[161 172 117 116 127 111 143 162 123  86 129 113 138 119 118 129 137 109
 109 108 127 156 105 127 120 138 145 123 115 119 129 135  95 148 142 136
 110 127 164 150 122  98 137 128 130 128 160 108 132 110 147 129 120 133
 102 109] = H
[133  95 152 132  76 147 126 131 125  83 168  49 111 122 135  79 132 158
  90 120  86 110 168 150 147 162 100  92 165 140 119 164 200 114 139 136
 174 139 157 148 213 124 124 107 119 109 121 138 163 134 106 125 207 134
 142 212] = D
[154  96 166 183 131  74 115 139 174 129 130 113 102 153 115 152  86 187
 104 123 113 131 160 102  88  58 106  83 117  65 142  74  71  54 115 199
 119 113  96  56 155 155 161 127 129 177 109 124 154 108 126 168 137 197
 121 187] = E
[ 84  47 183 101  90 124 122 112 149 118  91  57  72 150 130 158  78 182
 108 168 116 119 123 125 208 132 109 159  90 139 141 129 156 133 157 180
 144 161 139 150 159 180  92 107 101 197 142  83 156 130 121 123 155 141
 194 138] = Q
[129 104 196 156 123 109 112  76 146  91 152  95 110 128 107 129 116 183
  73 105  54 144 243  82 126 118  96  35 125 111 117 108 110  78 154 143
 120  90 146  88 160 186 188 113 121 112 110 161 174  90 133 155 166 162
 111 197] = Z
[128 124 127 140 105 131 136 132 129 106 135 119 130 136 134 138 110 129
 119 141 135 125 104 138 116 126 126 152 115 132 137 123 122 128 115 142
 150 133 116 153 117 113 112 137 114 142 121  94 123 125 129 119 131 131
 127 123] = V
[111 113 172 149 168 142 108  96 140 118 111 177 136 139  98 168  95 158
 126 131 104 136 215 117 124  93 115 102  83 137 129 136  95 148 129 138
 123  86 132 135  93 182 195 157 175 107 130 164 124 111 142 153 132 163
  77  65] = G
[161 172 117 116 127 111 143 162 123  86 132 147 138 119 118 129 137 109
 109 108 127 156 105 127 120 138 145 123 115 119 129 135  95 148 142 136
 110 127 164 150 122 200 126 159  96  95 108 113 187 156  92 131 156  97
  89 143] = U
shift -1: [145 123 115 119]	[144 122 114 118]
tail: [ 98 168  95 158]	[126 131 104 136 215 117 124  93 115 102  83 137 129 136  95 148 129 138
 123  86 132 135  93 182 195 157 175 107 130 164 124 111 142 153 132 163
  77  65]
tail: [130 113]	[102 153 115 152  86 187 104 123 113 131 160 102  88  58 106  83 117  65
 142  74  71  54 115 199 119 113  96  56 155 155 161 127 129 177 109 124
 154 108 126 168 137 197 121 187]
tail: [111 113]	[172 149 168 142 108  96 140 118 111 177 136 139  98 168  95 158 126 131
 104 136 215 117 124  93 115 102  83 137 129 136  95 148 129 138 123  86
 132 135  93 182 195 157 175 107 130 164 124 111 142 153 132 163  77  65]

[129 126 126 126 126 126 125 126 126 125  13 178  26 128 127 126 126 129] : K
[ 69 169 172  50  56  75 180 153 222  96  12 178  26  37 224 139  44  55] : L
[169 224  73  30  49  90 196 205  88  98 102 192 164  47 100 207  33 193] : T
[194  91 188  93  70  48  70  64 132  43 145  66 154 156 128  62  96 169] : W
[129 126 125 127 126 126 197 205  88 124 128 125 128 128 128 126 127 129] : B
[191  82 192 126 126 126 126 126 137  33 139  67 154 156 134  52  92 162] : F
tail: [180 153 222  96  12]	[178  26  37 224 139  44  55]
tail: [ 66 154 156]	[128  62  96 169]
tail: [100 207  33]	[193]
tail: [ 12 178  26]	[ 37 224 139  44  55]
tail: [196 205  88]	[ 98 102 192 164  47 100 207  33 193]
shift +1: [129]	[130]
tail: [126 126 126 125 126]	[126 125  13 178  26 128 127 126 126 129]

[109  46 190  41 149  79  61 133 209 140] = P
[ 85  23 220  47  77 147 156  40 147 136] = R
[ 74 146 146  78  77 146 156  40 147 129] = J
tail: [ 77 146 156  40 147]	[129]
shift +1: [ 77 147 156  40]	[ 78 148 157  41]

[ 49 152 189  56  40  87  97  43  47 180 109 131] = N
[ 50 152 189  98 185 203 211 187 165 141 172 112] = A
[  7 163 174 132 175 238 214 211 206  26  48 195] = X
[123 121 150 114 138 140 146 142 124 102 107 119] = Y
[ 50 152 189  98 185 203 211 187 145  38  47 161] = C
tail: [145  38  47]	[161]
shift +1: [180 109]	[181 110]
shift +1: [87 97 43 47]	[88 98 44 48]
shift +1: [ 47 180]	[ 48 181]
tail: [214 211]	[206  26  48 195]

[141 115 116 179 116 183 115 118 116 115 204 244 186 170 172 115 115] = modag
[115 129 164 115 150 115 129 190 159 175 117 120 116 115 116 115 119] = Sipe
[125 127 129 126 128 127 128 127 128 129 126 127 126 126 127 126 127] = Nako
[115 127 161 115 156 115 127 197 151 168 117 121 115 115 115 115 119] = vaga
[143 238 115 127 130 124 239 128 165 199 115 129 121 117 184 115 115] = Kugal
[115 120 151 249 127 244 120 209 115 117 170 118 210 188 117 160 163] = Bev
[141 115 116 179 116 183 115 118 116 115 204 244 186 170 172 172 229] = Tifo
shift -1: [204 244]	[203 243]
tail: [117 170 118 210 188]	[117 160 163]
tail: [117 170 118]	[210 188 117 160 163]
shift -1: [151 168]	[150 167]
tail: [165 199 115 129 121]	[117 184 115 115]

[126 191 123 127 190 122 125 128 120 122 121] = rul
[125 207 123 128 189 120 121 125 120 120 120] = Raduz
[123 122 126 132 121 127 121 125 134 150 219] = boka
[128 125 131 129 121 131 133 134 160 137 139] = Tisu
[126 191 123 128 190 122 120 122 120 120 121] = bib
[124 126 131 128 134 120 170 133 175 124 125] = kos
shift +1: [133 175 124]	[134 176 125]
shift +1: [170 133 175 124]	[171 134 176 125]
shift +1: [125 134 150]	[126 135 151]
shift -1: [121 125 120]	[120 124 119]
shift +1: [120 122]	[121 123]
shift -1: [122 125 128 120]	[121 124 127 119]
tail: [191 123 128 190]	[122 120 122 120 120 121]

[ 91 188 129  48]  Mis
[ 97 227 114 165]  bita
[221 128 107  78]  Mozu
[117 157 144  44]  Pefur
[191  46 136  98]  geg
[ 72 109  83 205]  Kupe
[ 73  64 193 121]  lefaz
[ 91 188 129  49]  benad
[117 157 143 229]  digek
[109 189  53 175]  Resi
[ 33  92 121 163]  Bope
shift -1: [191]	[190]
shift +1: [221 128]	[222 129]
tail: [117 157 143]	[229]
tail: [ 72 109  83]	[205]
shift -1: [46]	[45]

[183 196  26 244 141 122 173] -> zedob
[ 25  12 116 244 140 122  82] -> Vogov
[ 20 197  26 244 141 121  82] -> sovol
shift -1: [196  26]	[195  25]
tail: [141 122]	[173]
tail: [196  26 244 141]	[122 173]
tail: [244 141 122]	[173]

[249  35  21 149  88 130] -> kad
[  8 113  71  65 182  20] -> zerar
[ 80  68  31 122  37 126] -> mamov
[ 96  45 238 123 136  22] -> fif
[  8 113  71  65 182  25] -> pado
[ 91 106 139  62  15   7] -> ter
[ 94 181 198 100 166 249] -> Zupe
[ 74  99 206 195  99  79] -> lak
[171 200 206  28  32 156] -> numi
[ 35  21 106 111  71 208] -> podod
[160 188 145 243 148  78] -> sug
[ 98 138 179 171 248  60] -> kiten
shift -1: [106 111  71]	[105 110  70]
tail: [ 94 181 198]	[100 166 249]

[222 179 163 110] -> Bil
[ 37 154 152  90] -> lov
[132 103 106 146] -> bez
[ 52 147 147  98] -> gozip
[132 102 106 146] -> vep
shift -1: [102 106]	[101 105]
tail: [102 106]	[146]
tail: [222 179]	[163 110]
shift -1: [ 52 147 147]	[ 51 146 146]

[ 50  51 139 101] = pib
[222 115  59 219] = sot
[ 63  51 138 101] = diz
tail: [115  59]	[219]
which: [ 50  51 139 101]	pib

[142 120 133 123 135 124 115 120 136 117 128 135 125] : Zeg
[174  86  70  76 179  89 139  82 181 173 140  34  22] : Vuna
[119 138 121 141 120 141 131 138 114 123 136 125 137] : Zosat
[122 128 131 128 123 127 129 128 125 129 123 132 131] : diduk
shift -1: [122 128]	[121 127]
shift +1: [70 76]	[71 77]

[ 83  74 100 131  61 145 149 174 139  95  67  90 112 132 137 172  55 195
 191 160 114 128  68 170 129 167 162 101 129 102  49 169 125 120 144 138
  80 109  74 164  91] = tibev
[143 134  91 157 139 138 110  85 131 169 119 151 146  88 130 183  83 153
 162 182  95 152  94  94 171 219 151 130 113 146 143 127 139 143 137 180
 135  23 109 191  99] = dogen
[182 164 106 109 191 222 103 112 129 120 145 171 132 138 167 186 127 160
 176 155 160 165  65  91 173 132 134 132 109 134  68  71 120 126 140 155
  98 119 136 175 134] = Niv
[129  74 100 130  61 131 127 139 154 151 177 179 132  47 155 100 138 115
 107 131  82  99 144 132 150 101  50 103 133 134 149  22 100 160 122  84
 171 162 134 159 137] = Kago
[ 93  88  83 176 145 103 121 160  67 133 208 166 154 107 132  95 131 122
 107 119 158 150  82  80 119 111 129 132 133 205  55  78  91  62  88 170
 120 115  91 172 187] = dak
[ 86 151 106 103 136 155 124 158  80  62 162  90 104 135 142  92 110 120
 123  90 139 158  75 116  79 177 144 130 164 170  83 186 130 121  54 101
  64 115 156 167 190] = resed
[225 107 180  88 103 143 128 136 118  82 157 113 119 184 158 153 148 180
 121  90 169 130 132 116 107  63 103 119 113 132 155 127 148 121  85 183
 110 198 136  78 179] = Tego
[ 75 115 171 129  38 122  98 144 149 102 168 123 144 153 166 167 171 138
  96 184 131 108 130 100  79 118 106 146  92  49 125  94 178 133 128 104
 129 105 166  89 150] = vozul
[207 116  77  85 152 173  87  98 147 122  93 110 152 163  80 121 134 136
 109 114 172  92 142  74 140 115  88 119 121  82 164 117 184 135 137 170
 106 168 126  99  81] = Kebu
[147 130 150 101 123 117  77 163 185  86 113 138 116 143 130 113 136 148
 100 114 165  94 163 165 147 122 164  80  80 105 158 146 143 136 113 123
  84 175 151 151 105] = zag
[129  74  99 116  67 106 123 128 103  86 136  70  99 130 137 140 150 150
 121 114 173 127 101  94 145  73  93 198  66 102 134 137 102 125 126 163
  98 145 203 124 153] = zirur
[115 147 171  85 162 141 113  47  78  98 105 108 133 145 108 188  94 162
 150  90 154 128  96  91 169  52  90 204 148 140 140 101  88 125 167 121
 112 165 151 161 129] = kud
tail: [ 74 100 131  61]	[145 149 174 139  95  67  90 112 132 137 172  55 195 191 160 114 128  68
 170 129 167 162 101 129 102  49 169 125 120 144 138  80 109  74 164  91]
tail: [129  74 100]	[130  61 131 127 139 154 151 177 179 132  47 155 100 138 115 107 131  82
  99 144 132 150 101  50 103 133 134 149  22 100 160 122  84 171 162 134
 159 137]
tail: [114 173]	[127 101  94 145  73  93 198  66 102 134 137 102 125 126 163  98 145 203
 124 153]

[159 128 176  79 129 150  79  84 174]  lam
[ 54 154 182  66 105 149  79 176  80]  teli
[159 195 176  79 129 105 105  84 174]  kiv
[112 128 177 193 110 112 177 147 180]  riz
shift -1: [ 79 129]	[ 78 128]
tail: [128 177]	[193 110 112 177 147 180]
tail: [149  79]	[176  80]

[220 113 142  86  40 104 193 204]  buk
[135 113 108  46 103  68  99  87]  guva
[192  34 100 142  63 108 166 143]  mibu
[182  50  86  72  59 123  57 132]  fof
[139 121  33 150 206 159 207  85]  toz
[122  50 141  41 149 182 197 161]  gami
[ 78  80 189  46  59 148 211  52]  Kob
[135 113 107 208 151  93  62 185]  Zogo
[139 172 115  66 161 189 106 104]  Vuro
[220 113 142  86  40 104  84 204]  Tuli
tail: [182  50]	[ 86  72  59 123  57 132]
tail: [108  46]	[103  68  99  87]
tail: [135 113 107]	[208 151  93  62 185]
shift -1: [ 46 103  68]	[ 45 102  67]
tail: [115  66 161 189 106]	[104]

[107 111 127 135  74 182 119 216  93]  nudo
[ 43 134  99  70 158  77  24 135  89]  pag
[ 58 232 127 118 137 170 160  85 128]  Dob
[107 111 127 135  74 127  25 135  89]  Gebu
tail: [119 216]	[93]
shift +1: [127]	[128]
shift +1: [58]	[59]

[ 94 113 120 118 133 182  71 104 133 183 174 188  84  81 228 107  56 125
 215  71  63 189 204  19 171 169 167 100 141 112 186  91  81 121 114  69
 177  83  84 174 117] = zezor
[151 162 159  77 146  73 121 193  96  67 140  81 143 140  89 210 174 125
  88 195 181  27 136 237  43  51  77 115  73 124  66 143 161 164 124 182
 151 107 208 131 122] = debi
[147 147 170  64 140  70 154 128 108  49 126 136 125 145  89 224 164 138
 114 192 183  11  72 220  61  34 115 107  89 193  72 129 160 170 125 177
 126 114 212 124 146] = vegod
[149  48  31 154 136 152  89 220 122 187  75  48 181 151 106 123 149  99
  41 170 192 139 144 186  84 166 128 191 132  34 194  94 163 136  50 205
 112 119 140 114 134] = vemel
shift +1: [ 61  34 115]	[ 62  35 116]
shift -1: [228]	[227]

[ 84  91  79 132 140 150 144  95 128  91 129 121 134 146 125 131 132 132
 118 130 116 188  86 100 161 137 118 112 143 168 109 117 139 135 117 130
 161 112 146 115 111  94 145 140 132  96 101] = susak
[121 155 157 117 148 108 137 171 108 159 144 116 122 108 149  77 110 120
 110 127 130 108 136 127 103 113 149 149  94  89 136  93 125 102 124 120
 123 114 146 144 151 132 118 118 149 168 159] = bom
[135 115  79 113 146 107  92 112 142 128 146 149 109 126  81 149 161 137
 115 151 129  91 171 162 137  83 131 146 176 118 148 126 130 138 159 154
 142 141 106 148 138 137 109 125 146 122 137] = gedo
[133 110  44 100 159  93  65 105 149 147 161 164  95 122  43 161 181 141
 106 168 125  61 205 189 140  46 136 165 214 109 164 123 127 145 184 175
 152 148  89 162 147 140  94 116 160 121 145] = veso
[ 90  65 136 138 187 158 173 113  97   6 119 112 177 207 210 174 114 152
  81 141  98 149  13 110 175 175  90 148 175 189 100  71 188 156 128  91
 169 156 149 126  65 160 139 135 103  89 100] = naz
[ 96 148 135 124 130 129 132 149 117 145 140 125 127 115 118 113 113 116
 131 128 110 118 136 133 112 107 145 156 142 117 133 119 110 129 138 131
 128 118 122 132 137 114 125 101 135 146 131] = Vefop
[ 84  91 128 132 140 150 144  95 128  91 129 121 134 146 125 131 132 132
 118 130 116 188  86 100 161 137 118 112 143 168 109 117 139 135 117 130
 161 112 146 115 111  94 145 140 132  96 101] = gil
[201 101 137 115 143  84 112 111 150 147 124 123 100 115 140  75 160 152
  97 132 190 153 145 106 142 140 112  58  31  90 127 116 160  71  93 130
 127 112 170 141 158 141 128 194 154 133 167] = Vapob
[ 80 157 132 121 128 127 130 154 115 157 147 127 122 105 101 105 112 110
 133 130 103 114 148 138 104  89 154 168 151 110 139 119  97 130 147 140
 128 112 117 135 145 102 123  88 141 154 131] = Bem
[181 181 139 147  77 164 117 129 126 176 115 137 130 115 140 177 128 108
 190  93 138 110 157 140 117 174 163 118 132 165 126 170 116 158  96 110
 106 154 119  88 111 145 116 149 129 110 111] = Zum
shift -1: [156]	[155]
shift +1: [177]	[178]
tail: [150 147]	[124 123 100 115 140  75 160 152  97 132 190 153 145 106 142 140 112  58
  31  90 127 116 160  71  93 130 127 112 170 141 158 141 128 194 154 133
 167]
shift +1: [132]	[133]

[241  65 165 182  96 105 128] = rofud
[107  76 137 182  95 105 137] = Pem
[241  65 136 182  95 105 137] = disiv
[137  88  86  33 112 222 147] = Mava
tail: [ 76 137]	[182  95 105 137]
shift -1: [65]	[64]
shift +1: [107  76 137]	[108  77 138]
tail: [112 222]	[147]
shift +1: [88 86 33]	[89 87 34]
tail: [137 182  95]	[105 137]
shift +1: [136 182]	[137 183]

[ 77 127  30 136]  zesot
[ 93 197 135  98]  Zugab
[ 62 106 116 128]  zegut
[ 89 125  92 124]  Zak
[138 197 134  82]  nunob
[108 130  78 107]  Vak
[ 93  54 122 148]  bosuf
[195 112 175 104]  Zogep
[137 197 134  82]  Mina
shift +1: [127]	[128]
shift +1: [197]	[198]
tail: [106 116]	[128]
which: [ 93 197 135  98]	Zugab
shift +1: [93]	[94]

[162 153  92 124  64  41  90 117]  Fusem
[179 245 221 151  94  31  10  52]  mune
[162 153 165 124 165 152  90 117]  tosu
[131 155 155 151 165 151 121 112]  Nazam
[141 110  54  46  28  67  85 109]  difi
[187 153 163 151 176 190 214 205]  Fopas
[106 138 206 206 156 133 134 141]  Nof
[ 94  99 163 215 228 228 206 127]  bofos
tail: [165 151]	[121 112]
tail: [155 155 151]	[165 151 121 112]

[127 190 128 125 153 119 120 143 142 120] : mez
[122 214 123 129 207 119 119 123 121 120] : Miri
[126 195 122 128 171 123 126 126 119 131] : runo
[126 122 135 128 119 122 172 138 191 119] : vodol
[126 120 134 128 119 121 197 135 186 119] : Peba
[127 125 134 128 168 132 158 135 170 137] : bozef
[129 125 130 130 122 153 142 127 132 187] : vani
[128 146 121 130 152 139 122 120 122 171] : Mag
[130 120 125 130 119 156 119 125 119 217] : dase
[128 200 125 126 172 120 119 132 124 120] : pekim
[127 206 123 127 168 122 125 129 119 125] : Sal
[130 145 122 129 161 137 128 119 120 137] : Dapi
shift -1: [125 126 172 120]	[124 125 171 119]
tail: [127 168]	[122 125 129 119 125]

[130 102 102 155  92 108  94 124 114  89 185 122 141  71 134 108 136 109
  98 156 174 199  92 106 112 113 144 119 134 189 199 116 183 125 136  87
 185 151 107 133  23 136 116 132 134 141 122 115 167] : kaz
[133 106 106 152  94 111 101  92 119  88 184 117 145  64 131 107 131 114
  99 156 174 168 100 111 115 123 137 122 139 190 190 109 162 111 140  87
 185 151 107 134  32 132 112 124 146 131 125 152 167] : nur
[126 120 107 155 112 106 108  97 123  78 170 140 151  80 130 135 129 121
 114 131 146 161 101 115 115 135 123 110 120 186 195  94 121 113 149  97
 172 142 134 155  37 144 125 120 150 128 132 153 147] : fomep
shift -1: [123]	[122]
tail: [ 87 185 151 107 133]	[ 23 136 116 132 134 141 122 115 167]
shift +1: [151 107]	[152 108]
shift -1: [152  94 111 101]	[151  93 110 100]
tail: [ 98 156 174]	[199  92 106 112 113 144 119 134 189 199 116 183 125 136  87 185 151 107
 133  23 136 116 132 134 141 122 115 167]
shift -1: [120]	[119]
shift +1: [144]	[145]

[ 82 188 157 142 174 122 152 146 191 181 130 171 169 123 129 207 133 114
 217 165 197 185 155 200 101 168 141 130 124 104 117 145 158 191 155]  Vetu
[114  73 104  67 202 125 152 133 231 167 143 189 186 145 186 191 148 187
 145 139 165 199  86 160 166 164 141 146 118 215 177 169 176 178 145]  Tuf
[120 212 181 198 151 141 162 180 129 142 159 135 123 132 112 181 131 106
 192 175 161 152 187 178 110 146 159 121 139  94 115 167 160 156 165]  duvi
[190 151 160 183 126 167 153 167  99 116 169 120 115 161 143 114 152 153
 113 148 109 100 165 120 167 129 160 148 164 154 156 160 146 115 151]  dolo
[134 183 160 191 101 133 134 157  67  99 142  91  81 119 185 191 114  89
 134 143 109  99 171 125 104 108 138 105 132  94 115 166 124 105 137]  lisuv
tail: [109  99]	[171 125 104 108 138 105 132  94 115 166 124 105 137]
shift +1: [159 121 139  94]	[160 122 140  95]
shift +1: [153]	[154]
shift +1: [186 145]	[187 146]
tail: [ 94 115 167]	[160 156 165]
tail: [186 191]	[148 187 145 139 165 199  86 160 166 164 141 146 118 215 177 169 176 178
 145]
shift -1: [125]	[124]

[199  44  35  41]  rer
[199  27  44  40]  ranik
[210  43  35  22]  mep
tail: [199  27]	[44 40]
tail: [43 35]	[22]
shift +1: [43 35]	[44 36]
shift +1: [44]	[45]

[154 154 104  72  64 161 111  15]  rof
[150 149 116  84  86 110 121 125]  sidot
[120 154 103  85  94 142  57  91]  mar
tail: [154 154 104  72  64]	[161 111  15]
tail: [116  84]	[ 86 110 121 125]
tail: [149 116]	[ 84  86 110 121 125]
tail: [154 104]	[ 72  64 161 111  15]
shift -1: [161 111]	[160 110]

